Each row below holds a small network's activations on one input, seen along a few directions.
In each table, some parts of the input vary, and every possible input appears once, in random order.
Descriptions start from the smaller parts, as in this example, which fits no table here: one of 6 places along a line, together with either a single point or one of 11 places around a ring or (one of 3 separate values, together with one of 5 places around a ring).
Shared parts are said once, and a part with two or three values counts as separate values.
In the rows, 128 means zero.

Other details of the inputs shift rows strongly along two fixed directions, in all tables alike. That doesn't count.

A family of inputs:
R1: [129 160  57 119 142 115 177 181 101  56  92 161]
R2: [121 166  97 111 156 111 159 157 120  75 117 136]
R3: [113 104 162 126 158  95 106 176 104 129 187 133]
R4: [123 130 129 108 156  95 110 168 126 117 170 123]
R5: [139 100 173 141  98 150  91 103 151 205 131 105]
R6: [ 78 165 124 130 105 189 174  96 160 159  71 125]
R7: [ 97 117 158 136  83 177 127  38 159 176  99 121]
R8: [150 132 105 124 144 102 130 166 109  97 127 140]
R9: [121  96 190 142  85 154  91  44 158 192 141 102]
R10: [215 115 129 153 134 132 104 119 131 143 119 101]
R11: [152  88 149 123 140  89  72 170 120 156 186 122]
R12: [134  97 145 116 134  84  83 123 120 115 190 127]
R13: [138 149  69 111 144 111 155 170 108  70 101 153]
R14: [133 110 160 120 165  89 102 161 108 116 180 119]
R15: [ 89 146  98 130  90 188 165 115 151 165  61 150]
R16: [121 100 125 123 148  77 120 157  85  69 179 160]
R17: [108 127 150 138  90 164 131  48 155 158 102 121]
R18: [131  93 156 138 140  88 111 130  94  95 180 136]
R19: [160 230  16 142 141 186 234 148 135  78   6 125]
R20: [108 134 167 130 107 164 120  91 165 189 119 100]
Description of these inputs: either one of 2 separate values or (one of 3 separate values, together with one of 6 places along a line).
Question: Change only the choice among 3 separate values in R13. List by row number the other rows that result.
Answer: R7, R14

A family of inputs:
R21: [145 126 118 135 135 119 130 126 121 108 137 130]
R22: [133 145 109 127 127 134 141 119 131 106 114 127]
R23: [115 145 116 129 135 130 145 145 126 120 120 131]
R24: [ 95 107 208 149  97 190 108  70 167 243 124  97]
R25: [145 120 140 129 136 105 112 123 119 116 153 120]
R26: [143 123 136 127 137 109 117 132 125 117 149 117]
R27: [125 141 110 121 127 131 138 151 132 125 116 137]
R28: [126 133 119 124 137 119 134 155 122 119 132 129]
R29: [ 84 144 153 142  85 207 145  68 178 218  69 113]
R30: [141  99 151 132 140 107  90 153 119 155 176 119]
R31: [145 121 137 128 140 113 113 130 121 115 145 121]
R32: [ 88 125 120 110 114 123 137 109 128 104 127 153]
R33: [113 142 128 128 139 133 146 140 124 122 129 128]
R34: [132 146 111 120 128 126 140 113 130 104 110 129]
R35: [131 154  78 130 111 151 167 120 130 102  73 144]
R36: [109 169  77 113 128 145 173 145 134  98  77 143]
R37: [156 102 149 137 137 107 104 138 111 130 153 123]
R38: [145  84 172 133 143 103  73 151 119 171 188 114]
R39: [155 105 135 137 133 112 111 139 111 124 140 130]
R40: [140 138 106 132 122 133 144 126 122 112 107 134]
R41: [142 128 130 122 139 111 122 132 126 111 138 120]
R42: [117 149 105 117 121 146 147 140 141 131  95 139]
R43: [151 111 138 135 141 111 112 129 118 119 151 125]
R44: [ 96 115 128 115 120 108 125 120 118 100 150 150]
Question: The inputs of R21 and R43 match in every part but one. If R25 is changed in the same way as R21 into R43, which row does it become?
Answer: R34
Question: What is each input in this table made of?
Answer: one of 2 separate values, together with either a single point or one of 5 places along a line or one of 6 places along a line
Question: Change only the choice among 2 separate values in R35. List by row number the other rows that result.
Answer: R39
